These are the activations of a small neural network, seen along a few directions. Each row is one input.
In each table, some parts of the input vary, and every possible input appears once, in random order.
Descriptions start from the smaller parts, as in this example, which fits no table here: one of 8 places around a ring, together with either a single point or one of 9 places around a ring or (one of 3 separate values, together with one of 4 places along a line).
Shared parts are said once, and a part with two or three values counts as separate values.
In the rows, 128 means zero.

Other details of the inputs vary at random and push rows far along two fixed directions, the same in every table; ignore that.

A family of inputs:
x1: [144 143  88 168 111  99  81 122 130 140 125 170 133 139  72]
x2: [135 145  82 158 124 116 104 129 131 127 138 164 128 145  98]
x3: [128 116 227 171 149  93 121 140 117 153 116 131 143 126 151]
x4: [ 95 114 194 135 163 151 153 120 115 156  87 121 142 112 173]
x5: [130 143  44  57  91 148 160 118 139  82 162  84 102 130 124]
x6: [ 86 127  71  49 130 186 195  95 123  98 116  80 120 118 170]
x7: [102 119 200 119 153 177 172 119 113 159  97 119 142 100 175]
x8: [140 131  92 163 130 110  89 134 133 131 133 169 133 147  91]
x9: [136 142  50  63 105 148 157 124 132  75 157  88 104 124 125]
x10: [165 138 125 163 107  72  80 131 128 131 142 153 132 139  77]
x11: [136 132  76 170 119  99  80 129 140 137 139 174 130 157  87]
x12: [158 151  66 167  96  66  79 135 137 115 177 160 119 164  75]
x13: [116 137  28  43  94 144 158 112 148  75 150  65  93 138 132]
x14: [126 119  86  65 120 144 158 123 132  76 139  83 119 123 141]
x15: [109 110 105  46 115 160 181 112 135  96 131  64 115 118 166]
x16: [ 97 117  79  63 122 177 167 104 135 115 114  95 120 123 156]
x17: [110 114 201 105 135 147 177 119 118 135 120  95 135 107 180]
x18: [152 130  82 147 105  79  88 138 142 110 161 142 125 159  90]
x19: [157 143 107 169 118  73  80 150 132 117 152 151 121 150  86]
x20: [140 130 103 155 130 125  96 138 131 137 128 163 131 134  95]
x21: [121 120 224 202 155 115 103 136 120 191  98 171 149 126 139]
x22: [112 123 189 158 146 142 136 120 119 171 108 149 145 121 155]
x23: [133 142 104 160 123 124  95 134 136 149 127 154 123 137 100]
x24: [123 115 223 121 147 139 154 134 121 146 111 101 132 105 169]
x25: [121 125 188 153 161 147 129 136 118 158  95 141 139 110 145]
x26: [160 133  88 142  98  98  87 142 146 120 162 142 119 146  83]
x27: [160 146 103 168 112  76  88 145 128 115 164 160 125 150  87]
x28: [105 118 207 117 165 177 175 124 107 151  93 121 144  94 177]
x29: [129 118 210 122 154 140 150 139 116 130 110 103 132 102 162]
x30: [161 112 233 201 145  89  87 159 122 159 127 170 150 126 114]
x31: [100 116 189 120 166 161 162 124 111 142  85 115 140 104 173]
x32: [110 128  31  56 110 176 154 110 140 100 130  98 111 126 129]
Description of these inputs: one of 2 separate values, together with either a single point or (one of 3 separate values, together with one of 5 places around a ring).
Q: The inputs of x22 and x17 match in every part but the choice among 2 separate values. If x8 is changed in the same way as x22 into x17, which row does it become?
A: x14
Q: Change only the choice among 3 separate values in x19. List by row number the other rows that result.
A: x14, x27

A family of inputs:
x33: [132 145  68 133  97 118 109 127 150 139 157 139 109 149 107]
x34: [134 122 161 168 114 105 107 121 132 162 140 160 142 138 117]
x35: [103 110 130 101 156 167 153 119 120 125  88 114 134 111 155]
x36: [121 135 175 122 149 166 160 133 116 139 117 121 128 103 157]
x37: [137 143 150 184 142 109 100 138 119 149 120 170 138 129 108]
x38: [105 123  92  67 134 176 163 114 130 109 102  88 118 109 148]
x39: [122 121 115  72 107 115 163 118 133  84 155  66 111 136 157]
x40: [163 142 111 136 112  79 106 149 128  85 169 120 121 144  94]
x41: [160 140 136 172 119 105  99 136 122 143 145 175 139 133  95]
x42: [ 91 106 206 157 163 133 142 116 114 170  90 141 153 130 175]
x43: [109 127 125 126 154 147 143 123 115 124 106 137 139 122 147]
x44: [147 138  92 137 112 131  97 143 144 135 140 142 111 133  92]
x45: [151 104 237 149 142  95 120 153 121 128 124 115 140 115 139]
x46: [154 134  42 115  95 121  94 128 145 110 151 141 118 139  75]
x47: [ 91 129  81  79 121 155 163 101 132 117 116  91 117 130 155]
Q: Describe the family of inputs behind these rows.
A: one of 3 separate values, together with either a single point or one of 4 places along a line
Q: The inputs of x47 and x38 match in every part but the choice among 3 separate values. If x39 is changed in the same way as x47 into x38, which row does it become?
A: x45
Q: Change only the choice among 3 separate values in x42. List by row number the other rows that result.
A: x35, x43

A family of inputs:
x48: [138 128 237 178 163 124 129 147 103 153  99 157 153 101 135]
x49: [139 141  89 145 102  87 109 126 144 118 165 145 123 156 105]
x50: [135 115 201 109 135 148 151 138 126 145 127 103 130 106 151]
x51: [ 57 101 135  14 150 205 232  85 111  98  76  32 127 104 227]
x52: [151 120 178 178 153 102  82 150 115 143 110 166 149 122 103]
x53: [140 115 183 192 133  73  86 132 115 149 131 152 144 153 126]
x54: [162 144 134 169 119  85  95 149 127 123 154 150 126 137  99]
x55: [112 138  85 114 133 164 144 123 133 110 125 126 127 128 136]
x56: [141 117 225 149 154 152 137 143 125 163 104 144 144  94 132]
x57: [124 134  72 123 104 125 115 111 134 145 144 136 108 141 114]
x58: [134 121  71 103  85 125 127 115 154 122 163 114 121 137 117]
x59: [ 97 125 168 134 139 137 151 114 119 151 114 126 139 124 160]
x60: [148 143  50 107 110  99 100 139 134  80 154 113 106 153  97]
x61: [135 155  10 110  97 143 113 125 148 117 148 139 101 139  82]
x62: [106 123  81  96 144 154 150 121 132 103 107 117 124 124 138]
Q: Describe the family of inputs behind these rows.
A: one of 3 separate values, together with one of 5 places around a ring
Q: The inputs of x62 and x60 match in every part but the place on the ring of 5. If x55 is changed in the same way as x62 into x60, which row does it become?
A: x54
Q: Change only the choice among 3 separate values in x56. List by row number the other rows that result.
A: x48, x52
Q: Change only the choice among 3 separate values in x57. List by row number the other rows that result.
A: x51, x59
